These are the activations of a small neural network, seen along a few directions. Each row is one input.
Each table varies a few parts of the input and shows all the possible inputs, shuffled.
Descriptions start from the smaller parts, as in this example, which fits no table here: one of 3 separate values, together with either a single point or one of 9 places around a ring or (one of 5 places around a ring, together with one of 6 places along a line).
Shared parts are said once, and a part with two or three values counts as separate values.

Other details of the inputs shift rows strongly along two fixed directions, in all tables alike. That doesn't count.

Table:
row 1: [ -6   6  -2   2   7   9   4  13  15 -27  15  15   3  14  10]
row 2: [-16  -3  -7   9 -34 -21 -16  -4  -5  20 -37  19  11  10  21]
row 3: [-12   4 -10   2   6  12   9   5  17 -21  21  10   9  15   6]
row 4: [ 24  -5  17 -13  27   2   8   2 -18  -1  28 -25 -15 -22 -35]
row 5: [  1  -2 -20 -11   9  35  10  16  15 -29  -5   2   4  14  19]
row 6: [ -2  11  -1   7   7  13   5   6  19 -23  16  12   0  13  14]
row 7: [ -4  11   1   5   9   8   2  16  16 -25  14  16   3  14   9]
row 8: [ -2  14   4   8  10   9   2  12  20 -22  15  13   4  12  13]
row 9: [ 26  -5  15 -11  25   6  12  -8 -15   1  29 -29 -18 -24 -32]
row 10: [ -8   6  -7   2   5   9   7  10  16 -20  24  14   8  14   7]
row 11: [-10   3  -4   1   8  13   6   8  15 -27  14  12   3  16  10]
row 12: [ 17 -13  14  -4 -14 -23 -12 -21 -36  42 -32 -23 -15 -29 -17]
row 13: [ -6   5  -1   2   6  10   4  13  14 -27  16  15   3  15  11]
row 14: [ -4  13  -2   7   7  12   5   8  21 -24  13  11  -1  13  11]
row 15: [ 19 -10  17 -18  29   6  10  -3 -17 -11  17 -30 -19 -21 -35]
row 16: [ -4  14  -1   8   9   9   4   9  21 -15  24  13   9  13  10]
row 17: [ -8   6  -7   3   5   9   7  10  16 -20  23  13   8  14   6]
row 18: [-15   1  -9  12 -34 -22 -15  -4  -5  31 -29  21  16  10  19]
row 19: [-15   4  -5  12 -30 -21 -17   1  -1  21 -38  20  10  11  20]
row 20: [ 22  -9  17 -14  29   6   9  -7 -15  -7  19 -30 -22 -25 -32]
row 21: [  1  -1 -21 -11   9  35  10  16  16 -29  -6   2   4  14  18]
row 22: [ 23  -2  17 -13  28   1   9   3 -16  -1  25 -27 -16 -22 -38]
row 23: [-19  -4 -15  13 -34 -17 -12 -15  -1  30 -28  15  14   7  20]
row 24: [-18  -4 -13  10 -36 -20 -13  -7  -5  27 -27  20  16  10  20]
row 25: [ -4  10  -6   8   5  13   8   3  19 -16  25  12   6  12  12]
row 26: [-12   3  -2  15 -31 -21 -19  -5  -2  27 -37  19  12   8  25]
row 27: [-18  -2 -10  12 -31 -17 -14 -11   1  22 -37  15   8   8  21]
row 28: [ 13 -20   9 -10 -15 -27 -10 -18 -40  44 -22 -22  -8 -27 -24]
row 29: [ -3  12  -1   8   9   9   3   9  20 -15  25  13   9  13  11]
row 30: [  1  -3 -20 -11   9  35   8  16  15 -29  -3   1   5  14  21]
row 31: [ 11 -16  12  -8 -11 -24 -10 -22 -33  39 -35 -27 -15 -31 -25]
row 32: [ 19  -8  11 -13  27   5  13  -9 -13  -1  26 -32 -17 -26 -36]
row 33: [ 17  -7  17 -19  29   5  11  -2 -15 -11  13 -31 -20 -22 -37]
row 34: [-14   1  -4  12 -32 -21 -18   0  -4  23 -37  22  11  11  23]
row 35: [-10   8  -6   2   5   9   7  11  18 -21  21  12   8  14   5]
row 36: [ 23   0  22 -15  30   1   6   7 -15  -9  14 -27 -20 -24 -37]
row 37: [ -1   1 -20 -12  10  35   9  17  19 -29  -8   0   4  14  17]
row 38: [-14   2  -4  12 -31 -21 -17   0  -3  22 -38  20  10  11  20]
row 39: [  9 -17   7  -7 -14 -24  -8 -25 -34  47 -26 -28 -10 -32 -26]
row 40: [ 17 -12  16  -5 -13 -29 -13 -20 -36  52 -25 -24  -6 -30 -22]
row 41: [ 25  -3  15 -12  25   6  12  -7 -14   1  27 -30 -18 -25 -34]
row 42: [ -9   7  -7   3   5   9   7  10  17 -20  22  13   8  15   5]
row 43: [ -3  12  -2   8   8  12   5   7  21 -23  14  11   0  13  12]
row 44: [ 10 -20   6  -5 -15 -24  -8 -26 -36  48 -24 -25 -10 -30 -22]
row 45: [-10   4  -5   2   9  12   6   7  17 -28  12  10   4  16   8]
row 46: [-17  -1  -8   9 -32 -20 -15  -2  -2  18 -37  19  11  11  19]
row 47: [ 27   0  24 -11  31   1   5   2 -12  -5  17 -29 -19 -24 -33]
row 48: [ 18  -9  16 -18  29   5  11  -3 -15 -11  15 -31 -19 -22 -37]
row 49: [ -2  12  -1   7   8  13   6   6  20 -23  15  12   0  13  13]
row 50: [ -2  10  -1   8   7  13   4   7  17 -23  17  12   0  13  15]
row 51: [ 24  -4  18 -14  28   2   9   2 -18  -1  27 -25 -15 -22 -36]
row 52: [ 25  -3  16 -12  26   6  12  -8 -15   1  28 -29 -18 -26 -33]
row 53: [-12   3 -10   2   6  12  10   4  16 -20  23  11   8  15   8]
row 54: [ 17 -13  15  -4 -12 -28 -14 -19 -37  51 -23 -24  -6 -29 -21]
row 55: [ -4  16   4   7  11   8   1  14  22 -23  13  11   3  13  10]
row 56: [ -9   4 -10   7   6  13   8   2  18 -18  26  10   6  12  11]
row 57: [ 17 -12  11 -17  26   5  13  -6 -19  -4  27 -29 -15 -22 -35]
row 58: [-16  -5  -9  12 -32 -16 -15 -12  -4  24 -36  15   8   6  23]
row 59: [  0   0 -21 -11  10  35  10  16  18 -29  -7   0   4  15  17]
row 60: [ 19 -13  20  -5 -10 -28 -17 -16 -38  45 -33 -24 -12 -31 -19]
row 61: [ -7  13  -3   5   7   8   5  15  18 -18  20  14   7  14   5]
row 62: [ -6  13  -6   7   5  13   8   5  21 -17  23  11   5  12  10]
row 63: [ -9   9  -2   1   7   8   5  14  18 -28  12  13   3  13   7]
row 64: [-17  -4 -10  12 -32 -17 -15 -13  -1  24 -37  15   9   7  22]
row 65: [ -3   9  -6   9   5  13   7   3  17 -16  27  12   5  13  13]
row 66: [-21  -7 -15   9 -35 -18 -11 -13  -5  28 -30  16  16  10  19]
row 67: [-14   6  -9   1   6  12   9   6  18 -22  20   9   8  14   5]
row 68: [-16  -3  -8   9 -33 -20 -16  -3  -4  19 -37  19  11  10  20]
row 69: [ 11 -20   7  -6 -15 -25  -8 -27 -36  49 -25 -26 -10 -32 -24]
row 70: [-14   4  -6  14 -32 -21 -17  -7   0  33 -29  17  16   8  21]
row 71: [ -6  11  -4   6   7   8   5  13  17 -18  22  15   8  14   6]
row 72: [ 25  -4  23 -14  29   2   5   6 -19  -8  18 -25 -20 -23 -33]
row 73: [ 16 -10  11 -17  27   5  13  -6 -16  -4  24 -32 -14 -22 -38]
row 74: [-14   5  -6  14 -32 -21 -17  -7   1  33 -30  16  16   8  20]
row 75: [-20  -6 -10   8 -33 -17 -14  -9  -5  21 -38  17  11  12  21]
row 76: [ -8 -12 -25  -4 -32   4 -11  -1  -6  21 -60   4  11   8  28]
row 77: [ -2  14   4   8  11   9   1  12  21 -22  15  13   4  13  12]
row 78: [ -8   7  -5   5   9  13   6   4  21 -25  14  11   1  13  11]
Each input here is: one of 6 places along a line, together with either a single point or (one of 2 separate values, together with one of 6 places around a ring).
Changing only the place on the line of 6 turns row 8 into row 26. The same change can be made to row 40. Which row results? -> row 29
Changing only the place on the line of 6 turns row 76 into row 30. The same change can be made to row 49. Which row results? -> row 50
A walk changes only the place on the line of 6. It starts at row 58 and steps to row 20. List the rest of the walk in order. -> row 64, row 78, row 27, row 31
A walk changes only the place on the ring of 6. It starts at row 42 and steps to row 22. List the rest of the walk in order. -> row 70, row 41, row 32, row 73
List by row number the other rows that have the place on the line of 6 in common with row 35. -> row 14, row 31, row 33, row 36, row 37, row 39, row 55, row 61, row 62, row 63, row 67, row 74
Which other rows does row 45 become when the choice among 2 separate values takes its other values? List them by row number. -> row 3
A walk changes only the place on the line of 6. It starts at row 63 and steps to row 46. List the rest of the walk in order. -> row 68, row 2, row 1, row 13
Which other rows does row 19 become when the choice among 2 separate values takes its other values? List them by row number. -> row 22

Table:
row 79: [ 19  -2  23  -5  16 -18   1 -14 -24  22  18 -28 -16 -31 -39]
row 80: [ 22  -5  21 -12   1 -29  -9  -8 -37  46 -13 -32 -11 -37 -44]
row 81: [  3   2  -4  -7  35  39  21   8  26 -53  34  -6 -14   4  -3]
row 82: [ 11   6  -3  -6  35  41  24   7  27 -48  35  -9 -12   5   3]
row 83: [-19  -2 -25  10 -46 -11 -12   0   0  26 -28  33  27  24  36]
row 84: [  8 -11  22  10 -12 -34 -10 -37 -29  43  -1 -15 -14 -28 -19]
row 85: [  6   8   7   5  -5  -3 -14   9   3  -1 -30   4  -6   2  15]
row 86: [-38  21 -15  37 -30 -10  -9  -3  38  -4   8  51  25  38  48]
row 87: [  1  -8 -12   0 -30  -9 -17  -9 -13  43 -47   0  15  -4  20]
row 88: [  7 -12   7 -21  27  10  15   1  -7 -26  17 -24 -14 -12 -35]
row 89: [ -5   3  -3 -11  36  32  24  10  21 -58  33  -5 -11   8  -9]
row 90: [-30  -7 -27  12 -41 -17 -13   3   2  19 -29  34  27  24  32]
row 91: [ -2 -11 -12   1 -37 -12 -15  -5 -23  43 -38   4  13  -3  19]
row 92: [ 25   5  35 -11  34  -2   1  21 -13 -27  13 -11 -22 -13 -27]
row 93: [ 12 -21  11 -24  13  -7   6  -6 -30   8   2 -31 -14 -23 -41]
row 94: [-24  34 -12  20  12  18  10  26  55 -46  48  41  23  40  28]
row 95: [  3   1 -12   3  -7  13  -2  -3   3  12 -22  -3   5   4  16]
What is each input in this table made of? -> either one of 2 separate values or one of 5 places along a line or one of 10 places around a ring
Which of the alternatives is row 84? -> one of 5 places along a line

Table:
row 96: [ 13 -11 -10 -23  35  41  25   4   6 -37  26 -26 -12  -6 -16]
row 97: [-15 -13  -9   7 -31 -21  -9 -20 -14  31 -23   6   6  -1   7]
row 98: [ -6  14  -8  13  -4  11   0  12  21 -12  16  24  13  21  26]
row 99: [ 13 -20   7 -21   7 -10   5  -8 -33  20   4 -29  -9 -25 -39]
row 100: [ -9  18  -4  21  -2   9  -1   0  29 -11  15  22   8  18  29]
row 101: [ 21 -12  21 -20  13 -14  -3   5 -33  11 -10 -26 -15 -26 -37]
row 102: [ 13   8  21  -4  36  12  11   7   9 -37  33 -11 -19  -6 -19]
row 103: [ 22   8  13  -1  35  20  14   5   8 -24  47 -12 -12  -9 -13]
row 104: [-13  10   0  11  -1   3  -2  12  20 -26   5  25   4  21  20]
row 105: [ -2   4   0  14 -26 -20 -15 -14  -6  39 -27   4   7  -5  12]
row 106: [ 12 -15  13  -9   8 -12   4 -25 -25  20   6 -30 -18 -29 -34]
row 107: [ 12   9  19  -7  37  12  12  12   9 -35  32 -13 -16  -7 -24]
row 108: [-14 -14 -11   2 -31 -20  -9 -14 -17  31 -24   7   9   1   5]
row 109: [-12   9  -2   6   0   4  -1  19  16 -27   4  24   7  22  17]
row 110: [ -1   8 -22   3  -2  33   4  10  26 -17  -8  11  10  19  35]
row 111: [-17  -8  -9   7 -29 -22  -9 -20  -9  32 -25   4   8  -2   3]
row 112: [-10  -2   3   3 -24 -26 -17   0 -12  25 -40   8   6   0   4]
row 113: [ 29 -18  11 -27  17   8   2  -2 -30   4 -30 -41 -25 -30 -28]
row 114: [ -2   2  -2   9 -26 -19 -15  -7  -9  39 -28   5  11  -3  10]
row 115: [ -8  14 -11   9  -4  10   0  17  21 -10  13  24  18  22  24]
row 116: [-26   6 -18   8  -8   6   5   6  23 -15  14  23  18  24  16]
What is each input in this table made of? -> one of 3 separate values, together with either a single point or one of 6 places around a ring
Changing only the choice among 3 separate values turns row 109 into row 98. The same change can be made to row 101. Which row results? -> row 115
A walk changes only the place on the ring of 6. It starts at row 106 and steps to row 111. List the rest of the walk in order. -> row 116, row 99, row 108, row 97
